These are the activations of a small neural network, seen along a few directions. Each row is one input.
Each table varies a few parts of the input and shows all the possible inputs, shuffled.
A made-up example of a description, with smaller parts first: one of 6 places along a line, together with either a single point or one of 11 places along a line or (one of 3 separate values, together with one of 5 places around a ring).
Shared parts are said once, and a part with two or three values counts as separate values.
(in the rows, 128 means zero)

Rows:
r1: [102  93  64 121 111 114  58  74 105 129 103  87 122  95 134 125 132]
r2: [136 126 161 120 116 151 155 150 129 150 132 130 124 109 139 127 126]
r3: [123 128 173 134 133 109 147 123 127 149 135 138 129 138 115 130 121]
r4: [135 143 151 154 136 107 106 132 141 118 110 146 130 151 136 110 115]
r5: [145 142 138 123 122 147 120 146 151 100 105 129 120 135 154 102 124]
r6: [141 134 127  85 120 130 174 157 127 116 164 133 148 133 129 140 127]
r7: [144 136 137 139 126 148 119 162 146 120 103 135 125 125 161 103 117]
r8: [133 148 142 158 134 132 109 126 137 123 112 151 116 169 144 111 128]
r9: [132 133 138 116 135  87 161 144 117 134 171 151 154 150 111 143 121]
r10: [142 146 142 145 151 124 122 127 132 106  96 137 126 143 140 113 113]
r11: [ 88  96 102 121 137 119  47  89 103 121 102 105 123 106 188 128 141]
r12: [115 129 164 140 123 149 155 125 126 144 141 148 110 133 123 138 129]
r13: [152 135 109 162 114 136 123 110 142 131 117 127 127 159  88 107 125]
r14: [ 75  90 123 102 128 121  84  81  82 149 127 100 121  92 165 146 151]
r15: [131 140 135 157 127 146 129 144 155 112 110 137 115 142 160 111 130]
r16: [132 135 171 119 120 133 148 136 118 123 129 127 111 124 121 146 124]
r17: [128 138 125 120 121 127 179 155 127 127 171 143 139 138 134 150 132]
r18: [146 129 100 159 108 148 143 129 160 121 113 112 123 134 105 106 123]
r19: [121 123 128 122 135 131 176 148 123 133 169 155 145 148 119 152 128]
r20: [159 130 111 140 110 132 127 132 140 102 105 109 121 130  86 114 114]
r21: [ 78  98  88  83 129 100  99 104  71 136 154 114 149 101 160 163 146]
r22: [137 139 166 105 108 151 151 133 131 128 136 127 118 116 132 132 129]
r23: [ 92 123 109 125 162 116  32 103 129 134 110 115 116  86 169 136 151]
r24: [155 122 113 155 120 109 126 117 148 128 113 121 139 145  79  97 119]
r25: [161 129 102 124 102 147 135 132 156 108 109 105 126 127  98  92 120]
r26: [163 131 105 146 130 124 137 112 136 114 101 114 131 135  82 101 116]
r27: [ 79 110 128 105 158 120  73  96 113 165 133 108 118  74 147 153 162]
r28: [129 129 138 159 135 149 123 134 147 116 113 153 118 151 142 112 132]
r29: [137 135 126 102 121 127 170 175 119 135 164 139 147 121 136 141 115]
r30: [135 144 131 107 146 103 173 140 105 120 156 143 146 139 116 150 110]
r31: [147 135 145 138 132 133 116 146 139  96 101 132 119 141 140 120 127]
r32: [137 129 135 100 132 116 170 159 115 112 158 134 146 139 117 159 122]
r33: [124 139 168 140 125 136 143 115 120 153 140 146 116 152 123 138 134]
r34: [118 133 160 138 119 149 165 134 138 142 136 131 114 127 139 137 133]
r35: [109 112  71 124 140 115  46  87 134 145 109  96 122  77 114 134 147]
r36: [ 76 115  93  85 166 100  92 122 105 153 154 117 149  84 144 171 152]
r37: [125 141 132 121 134 114 163 140 113 139 169 153 143 166 121 150 124]
r38: [135 142 168 127 136 124 153 115 111 134 127 136 120 125 118 138 121]
r39: [143 117 101 160 116 148 138 121 152 124 116 127 121 143  88 101 125]
r40: [163 122 102 141 105 149 134 146 151 129 108 112 133 116 104  95 117]
Changing only one part turns r1 into r21. The same change can be made to r26. Which row results? -> r30
Changing only one part turns r19 into r12. The same change can be made to r32. Which row results? -> r16
What do these inputs look like to the network? -> one of 4 places along a line, together with either one of 2 separate values or one of 8 places around a ring
Change only the place on the line of 4 in r8. List by row number the other rows that result. -> r13, r33, r37
Start at r15 and move only the place on the ring of 8, one step at a time. The first step leads to r7. Which rows follow, in order? -> r5, r31, r10, r4, r8, r28
Change only the choice among 2 separate values in r14. List by row number the other rows that result. -> r27

Rows:
r41: [122 127 121 116 136 114 145 135 115 132 152 141 145 142 126 141 127]
r42: [146 131 138 145 117 138 137 119 136 127 114 126 116 137 104 113 123]
r43: [148 130 121 132 117 133 146 128 137 132 127 119 129 124  92 118 125]
r44: [110 130 144 106 136 131 123 138 116 131 136 129 128 112 163 144 130]
r45: [113 128 129 120 144 111 137 126 112 132 150 140 140 139 135 149 132]
r46: [139 131 109 127 126 118 149 138 131 121 142 134 142 144 109 128 120]
r47: [138 131 148 157 119 139 134 121 140 132 112 133 113 138 115 112 124]
r48: [ 93 102  69 127 144 105  37  79 113 134 106  99 128  98 142 127 145]
r49: [146 133 126 148 130 122 129 129 138 115 114 134 130 153 109 114 120]
r50: [ 91  98  81 123 131 120  47  72 111 147 105  90 114  82 134 126 151]
r51: [150 133 118 123 118 141 137 151 145 112 120 120 131 118 120 117 120]
r52: [132 126 126 120 120 131 158 128 123 141 146 125 131 126 110 137 129]
r53: [138 126 121 126 111 132 159 133 131 134 142 123 132 130 100 127 126]
r54: [108 128 142 121 151 101 111 119 111 136 137 138 134 131 143 146 134]
r55: [109 129 150 108 139 125 110 133 115 130 130 130 122 107 165 144 134]
r56: [122 123 133 115 121 130 154 126 116 145 152 131 132 127 119 141 132]
r57: [140 131 117 116 113 141 149 154 138 115 135 125 133 123 130 126 121]
r58: [136 142 154 151 124 154 124 142 152 119 110 141 112 141 152 112 126]
r59: [132 136 157 158 124 144 134 122 145 136 116 141 109 147 122 114 130]
r60: [124 128 129 105 122 138 144 149 120 127 145 130 136 120 148 139 128]
r61: [149 128 129 137 114 131 143 122 138 125 119 120 126 134  98 113 122]
r62: [111 123 141 118 130 125 147 121 112 144 149 130 128 124 125 148 138]
r63: [108 126 136 118 149 105 125 127 112 135 143 140 138 135 139 146 130]
r64: [132 129 114 122 134 116 149 137 123 128 146 136 143 141 118 137 124]
r65: [108 124 148 116 135 122 133 115 110 149 143 129 125 119 133 146 135]
r66: [ 94 101  78 113 131 128  38  95 120 127  97  92 117  74 163 126 146]
r67: [134 129 123 111 120 139 149 152 130 122 140 125 135 120 139 135 125]
r68: [152 136 125 126 116 140 133 142 141 108 111 120 128 125 128 110 118]
r69: [114 128 138 109 130 134 137 143 119 125 143 130 131 117 156 147 133]
r70: [149 137 134 137 118 146 127 140 141 110 108 124 119 131 133 111 119]
r71: [140 139 144 147 121 148 123 140 143 115 105 133 115 130 145 109 120]
r72: [135 141 146 162 137 130 125 129 146 124 117 149 123 163 130 115 127]
r73: [151 133 117 139 128 117 133 127 137 114 119 129 138 148 107 113 118]
r74: [149 131 110 135 130 118 138 137 141 118 128 130 141 141  99 120 120]
r75: [139 135 136 160 132 125 125 128 141 120 112 142 126 154 122 112 119]
r76: [106 124 154 117 138 116 120 112 109 148 136 130 119 114 134 145 139]
What do these inputs look like to the network? -> one of 3 separate values, together with either a single point or one of 11 places along a line
Changing only the choice among 3 separate values turns r61 into r68. The same change can be made to r42. Which row results? -> r70

Rows:
r77: [104  95  82 133 123 120  27  74 116 128  81  83 110  79 132 113 139]
r78: [152 155 181 116 116 136 236 187 123 129 179 170 148 169 128 143 104]
r79: [102  96  58 112 125 103  43  74 120 136 103  78 129  83 117 116 143]
r80: [169 162 206 138 119 157 194 182 154 112 133 166 121 174 131 118 112]
r81: [ 61 106 117  81 149 105  83 116  78 162 159 123 140  80 196 173 148]
r82: [130 148 174 153 134 157 136 156 152 131 121 158 111 153 156 120 129]
r83: [194 141 131 170  95 154 172 160 166  96 101 135 127 163  83  85  97]
r84: [ 75 114 144 105 149 128  45 106 109 145 114 117 108  87 193 146 154]
r85: [169 145 123 112 114 122 230 180 137 115 175 143 155 158  73 140 106]
r86: [166 146 146 177 127 143 107 126 157 119  79 131 111 148 121  89 119]
r87: [129 131 148 112 141 118 184 147 114 146 163 145 146 138 108 152 124]
r88: [187 141 108 149  90 142 194 150 170 104 124 125 135 168  60  87 101]
r89: [100 129 147 129 141 146  95 130 128 126 118 140 111 131 182 133 141]
r90: [163 145 168 102 124 126 243 178 121 127 177 153 156 159  90 149 107]
r91: [133 111  97 152 117 130  75  92 130 109  84 105 113 123 113 102 126]
r92: [182 168 193 159 117 154 179 157 164 100 109 156 111 163 111  97 104]
r93: [156 127 112 180 104 150 119 117 158 115  89 122 107 143  92  87 115]
r94: [158 129  87 160 115 129 129 129 162 123 109 121 137 148  85  91 116]
r95: [ 88 126 156 123 143 126 122 129 112 131 143 144 124 131 184 156 141]
r96: [104 113 104 133 136 125  22  77 120 132  74  88 103  81 160 113 145]
r97: [111 114  88  94 140  95 128 116 100 129 157 116 146 116 108 158 136]
r98: [ 90  89  49  95 125 111  66  82 106 149 136  83 137  71 120 143 155]
r99: [ 79  97  59  79 147  91  78 110  91 148 155  97 148  68 140 169 151]
r100: [ 94 111 109  92 145 116 145 127  95 142 161 127 146 114 141 165 138]
r101: [131 128 121 152 126 137  73  89 134 114  77 108 101 126 137 101 133]
r102: [ 62  95  93  72 147 108 100 103  81 161 159 104 137  67 156 176 153]
r103: [ 83 120 119 130 144 134  33  88 125 133  91 107  99  75 181 124 146]
r104: [122 105  64 115 123 119 111 105 120 130 138 106 145 117 105 132 140]
r105: [200 160 166 166 110 151 166 157 164 100  92 139 120 167 104  86 103]
r106: [131 111  74 131 120 113  90  92 134 118 105 100 132 128  98 105 129]
r107: [157 160 215 133 122 137 221 181 138 116 158 171 134 175 133 140 112]
r108: [ 59 110 140 103 149 116  73 111  99 150 140 122 120  85 204 168 155]
r109: [118 136 147 145 140 136  80 100 133 114  93 129 102 121 154 114 132]
r110: [188 137 110 129 104 136 207 168 152 116 154 135 159 160  67 117 109]
r111: [152 123  91 139 117 129 151 131 144 135 142 125 144 139  80 119 127]
r112: [123 141 173 121 135 120 175 148 110 148 164 161 138 150 139 147 121]
r113: [147 155 174 169 133 146 120 126 157 119  95 147 101 143 129 101 120]
r114: [ 93 123 146  97 142 110 134 122  86 143 161 143 138 128 164 161 134]
r115: [143 132 115 118 138 103 165 147 124 134 160 137 151 139  88 145 122]
r116: [116 145 184 147 133 139 166 149 136 136 147 161 118 153 155 141 130]
Changing only one part turns r92 into r113. The same change can be made to r110. Which row results? -> r111
Changing only one part turns r77 into r91. The same change can be made to r84. Which row results? -> r89
What do these inputs look like to the network? -> one of 4 places along a line, together with one of 10 places around a ring
Change only the place on the line of 4 in r97. List by row number the other rows that result. -> r85, r99, r115
Change only the place on the line of 4 in r105. List by row number the other rows that result. -> r86, r96, r101
